Each row below holds a small network's activations on one input, seen along a few directions.
Each table varies a few parts of the input and shows all the possible inputs, shuffled.
Descriptions start from the smaller parts, as in this example, which fits no table here: one of 6 places along a line, together with either a single point or one of 11 places around a ring or (one of 3 separate values, together with one of 8 places around a ring).
Shared parts are said once, and a part with two or three values counts as separate values.
In the rows, 128 means zero.

Other details of the inputs vary at random and push rows far along three fixed directions, the same in every table; ignore that.

A family of inputs:
R1: [125 177 146 145  88  74 129 174 176  34 141 236 198 127]
R2: [164 119 155 106 144 132 133 147 153 116 150  90 125 137]
R3: [112  71  92 125  78 148  75  96 157 136 168 187 115 100]
R4: [100 145 122 144 124 152 132 105 106 158 121 168 131 123]
R5: [108 203 106 115  99  87 167 183 127  40 142 203 191 138]
R6: [108 171 164  99 179 139 164 149  93 133 107  82 111 151]
R7: [119 127  97  90 142 145 156 149  90 136 124  85  99 130]
R8: [103 140  78  98 138 124 182 159 112 137  88 154  83 116]
R9: [138 116 160 120 164 141 154 144 125 127  92  82  86 135]
R10: [101 148 133 101 175 150 147 134 121 158 103 116  83 140]
R11: [142 132 116 126 115 138 138 126 129 140 141  92 157 118]
R12: [126 158 104 155  64 107 135 130 151  76 172 235 213 115]
R13: [154 130 222 142 130 143  86 112 165 109 144 126 137 135]
R14: [164 122 126 118 149 153 147 148  92 145 112  65 118 142]
R15: [130 160 157 134 165 138 133 118 131 159  93  75  94 155]
R16: [104 127 102 156 116 119 131 115 142 139 104 154 113 126]
R17: [137  66 144 174 107 148  76  96 158 146 138 166 133 112]
R18: [ 84 155 115 146 113 134 126  93 111 157 124 151 122 127]
R19: [142 157 177 144 152 144 109 121 156 146 105  99 138 137]
R20: [ 99 195 118 126 104  79 166 186 124  45 132 210 189 133]
R21: [119 133  88 122 110 117 130 123 104 132 131 120 129 142]
R22: [110 121 109 122 122 104 131 129 103 137 119 125 134 137]
R23: [111  67 141 143 115 141  80 101 158 133 147 156 116 109]
R24: [114 117  94 108  97 144 139 127 104 122 139 146 117 113]
R25: [167  84 151 177 156 119  49  72 140 105 157 123 125  75]
R26: [172 134 145 133 133 120 131 134 156 134 140  77 131 144]
R27: [132 115 174 141 146 111 120 123 116 122 117  80 145 155]
R28: [156 126 146 125 131 117 128 126 122 130 154  69 145 155]
R29: [144 132 123 133 136 127 126 147 143 139  96 103 133 122]
R30: [101 146 110 110 155 153 158 118 111 173  90 154  76 131]
R31: [108 117 115 110 119 126 140 143 102 125 127 133 120 113]
R32: [163 107 188 154 111 106  81 124 131 112 149  86 164 144]
R33: [156 123 148 118 129 116 116 131 114 122 136  72 148 157]
R34: [120 134 182 158 112 123  79  85 134 133 153 133 157 144]
R35: [127 113  94 139 120 131 130 137 134 146 109 168 122 117]
R36: [186 130 143 145 182 100  97 122 122  95 130  91 124  93]
R37: [131  86 117 156  69 138  68  89 132 144 172 125 140 112]
R38: [110 194 118 125 115  74 160 194 155  51 120 218 176 135]
R39: [111 118  94 104 103 136 133 132 107 122 145 144 123 113]
R40: [122 118  93 112 104 141 153 117 111 135 151 152 129 115]
R41: [133 133  83 108 147 121 143 140 118 158 103  92  90 153]
R42: [175 126 125 115 163 146 160 148 132 154 116  76 112 142]
R43: [156 212 171 147 118  82 156 188 141  43 103 134 224 144]
R44: [110 143 170 121 137 143 125 118 113 132 134 126 126 129]
R45: [175  73 146 156 104 156  64 110 160 142 157 127 137 122]
R46: [120 123  78  87 137 143 177 135 126 154 124 127  81 117]
R47: [ 97 230 132 137 129  73 156 145 158  77 107 227 183 163]
R48: [ 95 131 158 137 109 141  95 101 130 126 162 172 145 118]
R49: [104 156  47 105 123 139 174 143  92 154  94 116 121 117]
R50: [133 144 200 125 145 148 126 122 112 127 129  97 124 135]
R51: [177 139 104 132 170 107 116 106 133 103 159 112 125  88]
R52: [124 117 122 121 160 141 166 136 113 146  79 116  81 133]
R53: [128  73 170 170 104 128  66  83 134 136 153 110 144 132]
R54: [113 162  43 102 138 131 189 145 132 161  96 132 113 120]
R55: [169  99 182 158 119 106  70 127 162 121 143 106 150 145]
R56: [121 164  98 143 172 115 110  80 116 125 127 167 108  85]
R57: [124  96 115 124 101 132 100 119 169 122 183 171 139 113]
R58: [105 153 102 122 158 153 158 121 116 179  86 151  89 133]
R59: [148 151 125  90 168 129 160 181 123 116 108  80 103 149]
R60: [141 137 117 127 119 125 146 128 118 138 143  83 135 137]
R61: [ 53 112  56 107 128 142 174 118  82 156 100 159  79 109]
R62: [113 117  99 127 122 102 121 128 137 144 115 158 126 134]
R63: [157 110 172 126 130 133 128 141 105 118 122  90 133 130]
R64: [137  98 172 135 110 125  91 137 131 103 163 121 154 119]
R65: [ 60 103  73 127  96 172 120  62  94 193 133 206  86  93]
R66: [121 122  84 119 117 113 117 124 140 139 129 151 126 142]
R67: [133 139 142 120 181 104 158 152 123 138  79  80 110 166]
R68: [ 95 160 123 137 128 148 133 105 115 159 108 132 136 121]
R69: [170 132 139 129 134 138 113 143 153 128 114  79 142 134]
R70: [152 112 175 156 144 141 131 133 112 124 111  88 143 137]
R71: [140 121 135 108 115 139 149 129 120 116 157 109 132 121]
R72: [149 126 164 151 147 132 119 133 155 126  95  89 141 131]
R73: [ 85 149 108 101 162 146 150 129 120 167 106 145  80 131]
R74: [ 92 121  99 147 112 138 133 110 118 143 104 140 140 109]
R75: [150 126 126 117 135 108 129 127 153 135 144 112 138 151]
R76: [149 128 219 139 136 139  79 116 167 112 149 124 141 136]
R77: [125 123  95 111 107 137 134 135 137 119 131 160 106 115]
R78: [122 119  91 117  98 143 139 121 101 129 134 151 122 116]
R79: [149 151 126  86 171 127 178 172 133 124 122  79 108 147]
R80: [118  86  78 154  65 135  71  84 159 154 161 176 120 105]
R81: [141 125 128 144 122 112 117 137 143 136 113 116 122 132]
R82: [118  62 153 162  91 153  86  82 123 135 151 153 132 106]
R83: [ 93 153 115 137 130 119 117 100 140 157 115 169 116 142]
R84: [122 123 101  83 142 142 175 140  97 145 135  85 102 124]
R85: [167 102 195 136 129 121  85 149 163  97 149 106 147 130]
R86: [137 128 168 158 130 121 127 124 117 121 113  74 136 141]
R87: [162 204 167 124 126  66 166 172 143  47 146 129 219 172]
R88: [138 124 144 134 167 117 137 133 127 142  86  76 102 159]
R89: [167 145 140 120 150 107 142 143 148 125 132  79 132 164]
R90: [126  70  91 135  76 150  94  81 159 154 177 195 121  96]
R91: [182 116 161 120 136 141 121 144 138 116 124  93 119 141]
R92: [150  69 153 130 107 148  59 118 163 127 175 119 127 123]
R93: [ 92  63 128 136 114 154  95  97 115 146 149 127 108 108]
R94: [163 169  72 112 194 107 152 136  96 107 106  98  98  99]
R95: [117 115  97 140 109 135 137 131 103 143 119 155 134 112]
R96: [ 72 108 106 129 116 141 101  64 107 193 137 153 109 125]
R97: [ 85 113 113 129 120 133 137 124 110 122 130 154 121 114]
R98: [132 117 132 104 129 136 136 138 124 120 165 102 138 127]
R99: [149 111 174 121 128 134 128 147 109 111 129  84 128 125]
R100: [ 93 110 110 128 131 128 128 130 140 125 120 166 109 120]
R101: [103 193 128 138 119  81 171 175 156  46 108 224 170 136]
R102: [148 120 156 106 138 134 135 146 124 113 167  75 143 137]
R103: [116 107 157 134 126 137 138 126 109 115 122 117 120 121]
R104: [ 91 126  67 135  94 118 139 119 101 153 117 153 117 109]
R105: [138 117 112 107 151 137 157 148 111 151  88 113  84 129]
Each input here is: one of 5 places along a line, together with either a single point or (one of 2 separate values, together with one of 10 places along a line).
Changing only the place on the line of 5 turns R5 into R93. The same change can be made to R66. Which row results?
Answer: R67
Changing only the place on the line of 5 turns R25 into R51. The same change can be made to R86. Which row results?
Answer: R60
Changing only the place on the line of 5 turns R9 into R77. The same change can be made to R61. Which row results?
Answer: R39
Change only the choice among 2 separate values in R34. List by row number the other rows that result.
Answer: R83
Change only the place on the line of 10 in R79. List by row number the other rows that result.
Answer: R2, R26, R42, R46, R54, R57, R75, R89, R90

A family of inputs:
R106: [129 156 150 158 109  96  98 109 135  68 171 162 178 124]
R107: [ 99 107  93 136 110 119 112  88 155 151 140 183 116 139]
R108: [103  76 141 126 112 143 102 107 107 176 117  90 108 134]
R109: [ 94 159 111  94 156 147 178 150 122 172 101 103 106 148]
R110: [172 158 190 131 162 128 118 126 116 106 148  75 155 134]
R111: [104 136 113 112 142 149 176 158  89 150  74  98 109 148]
R112: [200  86 158 101 102 124 101 167 156  98 178  73 141 145]
R113: [130  86 115 126 163 125  99 109 121 158 114  91  81 102]
R114: [128 157 144 135 125  89 122 125 163  66 153 198 158 138]
R115: [120 109 140 127 138 141 127 103 100 171 133  72 108 153]
R116: [ 89 177  83  95 152 115 182 156 109 151  84 135  81 170]
R117: [161 155 207 122 150 138 143 166 148  84 127  89 144 131]
R118: [142 157 152 111 161 124 161 182 117  90  93 125 113 144]
R119: [ 87 172  81 110 127 129 171 120  91 131 139 191 130 115]
R120: [175 135 190 144 169 109  84 122 155  93 147  71 136 139]
R121: [178 128 189 161 120 139 107 116 138 125 133  76 161 135]
R122: [143 132 139 145 120 131  74  91 147 117 167 154 157 101]
R123: [176 136 188 154 134 129  78 108 157 132 147  86 170 138]
R124: [143 216 140 133 149 103 174 154 117 107 108 118 174 159]
R125: [140 103 120 130 139 165 125  98  97 162 129  88  92  94]
R126: [ 76 156 119 133 108  97 153 160 143 105 108 177 152 141]
R127: [130 136 139 133 100 136 118 131 153 101 146 198 128 108]
R128: [137 154 146 124 164  89 170 166 135 116  82 114 125 168]
R129: [192 105  95 103 135 113 127 163 145 117 147  61 129 127]
R130: [121  97 134 143 118 104 101 111 153 106 147 191 131 112]
R131: [192 108 113  88 137 111 159 175 144 106 145  76 127 147]
R132: [ 75  99 117 135  94 140  97  96 151 156 150 152 123 132]
R133: [131 195 153 117 127 108 138 159 150  77 144 201 158 136]
R134: [151 189 146 142 138  98 115 138 167  72 147 182 181 119]
R135: [120 103 139 154  97 137 110 111 115  98 153 179 154 107]
R136: [ 87 132  64 134 121 101 127 114 109 124 118 185 119  89]
R137: [111 143  30  54 116 124 215 183  82 127 116 103 112 134]
R138: [ 99 110  99 153  94 127  93  74 122 156 149 144 134 126]
R139: [147 101 187 129 138 123 102 144 140 141 113  83 115 157]
R140: [149 147 116 127 151 142 154 129 117 162  85  73 106 128]
R141: [101  92 123 136 109 138  96  77 106 144 175 145 117 113]
R142: [108  77 136 130 128 168 119 130 129 172 107  93  98 130]
R143: [157 145 152 162 101 122  91 111 158  79 155 171 173  93]
R144: [138 109 181 113 132 160  96 103 122 137 162  98 134 124]
R145: [163 165 100  96 115  97 197 200 104  71 150 100 172 152]
R146: [113 155 104 116 171 106 172 149  72 123  93  96 106 126]
R147: [ 81  93 104 131 104 153 116 123 132 129 136 186 114  94]
R148: [ 96 135  79 136 123 113 108  92 122 123 145 170 124 102]
R149: [105  82 166 141 109 126  79 119 149 113 161 147 138 106]
R150: [ 96 142  83 124  89 139 148 129 143 148 111 208 110 122]
R151: [133 115 177 124 116 156  99 105 133 158 147  97 146 143]
R152: [137 128  22 107  93 104 151 151 125 112 153 152 147 103]
R153: [149 174 131 165 102 103 124 136 182  90 120 188 178 124]
R154: [105 153  58 132 142 116 153 142 123 111  94 193 113  99]
R155: [123 176 150 146  93 112 132 122 137 105 155 189 197 146]
R156: [124  95 140 109 128 176 126 107 104 157 129  94  92 106]
R157: [ 99 123  76 149 111 114  97  89 153 156 133 168 119 122]
R158: [141 114 194 160  83 144  90 125 186 109 154 143 174 126]
R159: [106 118  45  86  80 117 165 172 138 110 159 159 139 116]
R160: [162 168 165 153 144 111 152 167 114  94  92  91 169 155]
R161: [128  87 113 140 148 123 100 110 132 179 102  84  92 125]
R162: [121 108 107 136 142 134 101  90 120 179 123  78 100 134]
R163: [136 100 124 115 151 154 121  98 144 193 126 108  92 143]
R164: [125 110 101 144 119 141  83  85 160 179 142 149 121 114]
R165: [190 119 191 162 148 123  93 143 161 110 104  72 153 144]
R166: [ 77  95 108 122  95 129 110 103 109 127 138 172 122 101]
R167: [128 190 177 120 141 105 159 162 121  91 110  89 161 185]
R168: [ 86 101 122 121 101 142  93  85 117 131 163 153 121 116]
R169: [135  87 138 139 112 169 124  95 109 181 131  92 109 125]
R170: [145  74  56 123  67 131 107 115 120 131 190 128 142  98]
R171: [128 105 147 117 120 170 135 114 115 170 109  76 107 133]
R172: [150 190 132 148 147 100 167 174 126  87  74 122 167 148]
R173: [100 152  59 133 132 119 154 134 104 110  97 185 123  96]
R174: [132 144 107 119 167 126 187 163 122 139  66 120  99 157]
R175: [116 127 167 110 158 134 126 134 130 120 139  81 110 140]
R176: [158 109 163 117 163 145 109 108 147 142 150 111 110 128]
R177: [131 103 132 119 144 154 136 147 117 167  86  96  81 149]
R178: [126  85 120 146 133 126  91  99 118 177 110  80 107 122]
R179: [140 158  88 108 177 137 173 142 115 147  83 104  79 106]
R180: [114  78 130 104 148 140 111 121 108 163 118 105  62 118]
R181: [105 135 113 106 163 118 179 143  66 138 103  99  95 126]
R182: [138 162 107 112 159 130 196 151 134 147  77 124  98 149]
R183: [ 80 132 108 110 115 147 125 115 140 139 155 189 127 103]
R184: [114 104 132 127 139 128 146 124  84 171 104  77 103 145]
R185: [107  82 115 157  87 151 109  99 113 153 136 160 135 121]
R186: [157 122 203 126 145 125  87 130 145 101 157  97 121 149]
R187: [108 124  85 130 133 124 154 135 132 111 112 209 113 110]
R188: [115 175 116 138 137  86 168 155 100 112  87 120 149 146]
R189: [132  86 118 136 144 157 114 106  88 152 121  92  97 103]
R190: [130 178 165 122 141 118 164 181 109  57 102 138 164 140]
R191: [150 137 190 148  95 126  75 124 181 115 167 172 172 149]
R192: [122 117  96 128 119 139 139 108 148 129 135 198 105  98]
R193: [175 114 210 149 122 147 106 115 128 101 163  97 153 119]
What do these inputs look like to the network?
Answer: one of 8 places around a ring, together with either a single point or (one of 2 separate values, together with one of 5 places around a ring)
Changing only the place on the ring of 8 turns R173 into R154. The same change can be made to R172. Which row results?
Answer: R165
Changing only the place on the ring of 8 turns R186 into R120. The same change can be made to R127. Which row results?
Answer: R179
Changing only the place on the ring of 8 turns R115 into R138. The same change can be made to R145. Which row results?
Answer: R170
Change only the place on the ring of 5 in R140. List by row number the other rows that result.
Answer: R123, R162, R172, R178
Change only the place on the ring of 8 in R128. List by row number the other rows that result.
Answer: R108, R126, R139, R161, R178, R184, R188
List by row number the other rows that have the place on the ring of 8 in common with R132.
Answer: R109, R117, R126, R142, R147, R149, R158, R159, R175, R183
Start at R128 and move only the place on the ring of 5, one step at a time. The first step leads to R107. Which rows follow, in order?
Answer: R163, R182, R174

A family of inputs:
R194: [155 110 179 121 148 155 117 139 140 140 127  74 111 135]
R195: [124 182 112 109 159 105 175 172 141 101  94 138 127 147]
R196: [153 104 154 132 144 150 126 125 120 139 116  97 117 123]
R197: [111  83 129 126 131 153  87  89 112 159 144 107  94 107]
R198: [136 110 167 113 156 138 127 146 129 129 114  70 106 144]
R199: [145 199 190 141 119 100 142 153 156  56 144 163 203 148]
R200: [134 114 170 155  92 113  88 123 148 104 152 154 177 140]
R201: [135 172 114 118 153 104 175 166 133 112  81 115 126 146]
R202: [ 96 167  54 108 137 111 181 144 108 152  86 159 110 140]
R203: [151  91  72  94 133 139 136 134 112 155 144  73  94 120]
R204: [148 185 161 128 161  88 183 186 114  71  90 118 155 153]
R205: [115  99 113 137  96 131  84  94 152 156 159 171 124 120]
R206: [106  86 118 108 131 153 115 104 106 179 127  94  78 138]
R207: [139 149 146 159 110 102 107 117 158  99 148 157 181 132]
R208: [134 145 165 139 101 125 111 133 153 102 152 170 169 140]
R209: [ 93  83 113 114 124 150 111  83 110 180 140 109  87 117]
R210: [ 98 146 103 130 101 132 123 108 131 121 141 201 138 100]
R211: [186 122 218 153 144 139  91 130 134 113 140  63 159 131]
R212: [141 150 151 126 152 142 153 134 111 136 106  69 127 147]
R213: [121  88 118 123 145 153 101  86 127 185 144  92  89 122]
R214: [195 112 211 139 166 127  97 133 151 109 140  59 127 144]
R215: [ 87 150  75 136  97 125 150 126 131 113 138 241 130 105]
R216: [132 195 148 131 151  91 166 171 109  76  98 124 161 141]
R217: [109  84 126 142 100 133  92  93 137 129 157 177 118 104]
R218: [126  85 161 167  80 125  64 111 164 105 159 165 165 117]
R219: [100 156  75 105 132 139 186 139  94 163  84 130  97 140]
R220: [137  84 100 133 149 151 113 104 116 171 113  95  79 119]
R221: [173  88 145 125  86 136  97 128 148 101 186 113 165 111]
R222: [ 94 169  59 102 159 123 167 135 104 144  97 154  97 117]
R223: [ 77 106  91 158  71 119 100  84 134 134 157 208 151 106]
R224: [146 136 150 126 150 143 152 157 125 136  97  78 116 140]
R225: [123 112  61  84 136 127 174 158  89 136 129  92 104 123]
R226: [105 162  75 141 112 104 134 120 126 119 120 194 139 107]
What do these inputs look like to the network?
Answer: one of 3 separate values, together with either a single point or (one of 2 separate values, together with one of 5 places around a ring)
Changing only the choice among 3 separate values turns R217 into R215. The same change can be made to R218. Which row results?
Answer: R224
Change only the place on the ring of 5 in R226. List by row number the other rows that result.
Answer: R201, R202, R207, R220
Change only the choice among 3 separate values in R202. List by row number the other rows that result.
Answer: R200, R219
